Here are a small network's activations along a few directions, averaged over the inputs that share one value of a field.
Related values have similar rows: they may be neighbours, one step apart, or belong to one group.
In the rows, zero is written as 500.
Strong random noise was added to every row along 4 fixed directions; ignore it. To show where, here is one row again and again, with new noise each time:
[431 357 382 415 495 528 565 380 484 466 530 563 357 505 489 536]
[268 560 472 516 354 517 748 345 473 509 479 722 329 432 578 490]
[606 573 655 373 656 613 403 451 439 457 487 409 534 516 487 496]
[583 687 647 478 449 579 536 633 577 567 549 506 486 404 551 490]
[442 613 546 359 781 426 390 298 423 452 404 541 395 596 371 420]
[344 705 487 497 492 380 609 458 568 571 471 707 301 462 462 420]


Field BEZOP:
pubag: [227 424 512 610 347 571 687 318 254 471 393 573 547 462 597 497]
legi: [313 474 359 486 501 353 659 357 518 517 425 651 315 476 530 469]
mamu: [399 739 628 594 530 366 464 606 444 586 373 565 554 467 444 346]
gunu: [287 355 220 652 208 521 674 539 516 549 615 561 380 423 565 557]
vif: [725 442 483 471 403 561 512 771 646 635 577 459 567 398 628 531]
bab: [543 139 409 389 446 679 544 331 403 421 569 418 497 484 608 637]
soko: [586 178 336 594 336 602 583 479 536 380 599 427 572 525 546 629]
pif: [470 410 506 598 505 496 536 429 488 398 524 531 564 592 482 549]
guv: [618 584 660 328 745 499 302 437 437 451 487 385 523 581 438 477]
fof: [524 225 407 387 568 529 483 388 429 427 467 465 551 495 599 526]
kiro: [433 474 520 563 675 438 444 259 360 321 399 560 510 658 440 516]
bufeb: [549 545 527 582 414 472 469 582 647 491 508 500 600 522 447 470]
fusab: [361 567 528 625 249 456 710 444 569 476 480 589 599 458 542 530]
vovi: [453 921 539 644 502 272 427 747 591 708 423 571 438 481 418 333]
tutat: [148 772 506 525 729 323 443 188 268 502 279 653 428 663 349 365]
The values of BEZOP form 3 separate groups.
- Which other values are in the same group as gunu? Give them in the order they are listed. => pubag, mamu, vovi, tutat
- Which other values are in the same group as vif? Give them in the order they are listed. => legi, bab, guv, fof

Field DEK:
kepun: [634 478 566 406 428 591 469 554 594 514 592 392 482 434 607 565]
vot: [571 492 486 640 403 538 538 579 537 508 493 464 692 489 593 571]
zus: [581 138 245 475 529 632 294 471 399 416 578 218 520 627 437 574]
masi: [424 698 499 539 508 337 559 399 585 461 423 726 390 532 404 408]
bepa: [446 433 393 514 318 494 552 662 480 616 479 472 501 440 514 477]
lun: [524 594 595 500 386 561 614 519 630 510 559 577 523 462 581 511]
mib: [453 245 394 353 626 552 457 274 328 460 467 495 438 497 556 497]
bot: [384 515 425 380 625 418 441 511 412 550 458 529 412 546 458 473]
vos: [653 230 469 366 379 721 505 499 563 505 696 310 618 476 583 653]
bosen: [406 576 589 718 383 518 586 460 385 455 467 606 512 496 488 509]
vafeg: [536 640 569 591 644 371 469 473 571 455 428 583 472 607 381 430]
rup: [525 755 802 510 590 550 468 588 341 520 398 393 592 372 522 402]
tozis: [636 190 348 550 472 481 460 557 581 402 578 479 605 551 458 583]
gom: [552 404 441 370 528 558 536 628 616 544 626 437 383 430 531 604]
The values of DEK form a ring.
- Going along DEK from lun by way of its neighbour masi, in what order are bepa, bot, rup, tozis met? => tozis, bepa, rup, bot
- Which values are neighbours of kepun? Give them in the order they are listed. => vos, gom
- Which values are neighbours of bosen? Give them in the order they are listed. => vot, zus

Field NER:
senel: [342 766 611 558 364 517 656 554 454 644 459 577 500 362 621 472]
fel: [309 689 541 489 516 436 482 504 413 562 436 571 517 458 478 395]
pagaz: [565 588 571 370 666 475 442 530 559 531 500 485 455 509 464 473]
ziko: [450 464 494 637 366 581 578 481 472 393 510 530 599 523 564 581]
binu: [560 548 663 512 398 593 613 489 550 422 537 514 561 482 570 569]
lesof: [844 607 601 446 422 595 390 968 717 665 678 339 557 318 583 510]
zape: [695 644 823 490 447 787 561 473 427 497 521 403 634 422 719 555]
tek: [463 483 607 647 269 619 630 608 398 535 496 497 591 444 599 522]
mudir: [526 440 489 623 272 599 679 489 559 484 526 526 637 467 606 554]
zeto: [664 352 506 454 440 619 520 519 567 424 612 449 511 493 581 560]
nomed: [354 309 522 512 548 701 520 332 189 347 446 385 560 531 544 585]
vef: [415 473 325 580 508 316 407 470 522 479 477 563 455 535 374 442]
bik: [603 611 569 505 689 389 381 464 593 477 431 494 537 598 378 442]
foru: [298 433 317 490 307 406 695 473 553 645 488 650 301 401 572 476]
The values of NER form a ring.
- Going along NER from mudir by way of its neighbour ziko, in what order are senel, zape, nomed, vef met? => vef, nomed, senel, zape
- Which values are neighbours of lesof? Give them in the order they are listed. => pagaz, foru
- Which values are neighbours of binu? Give them in the order they are listed. => zeto, bik
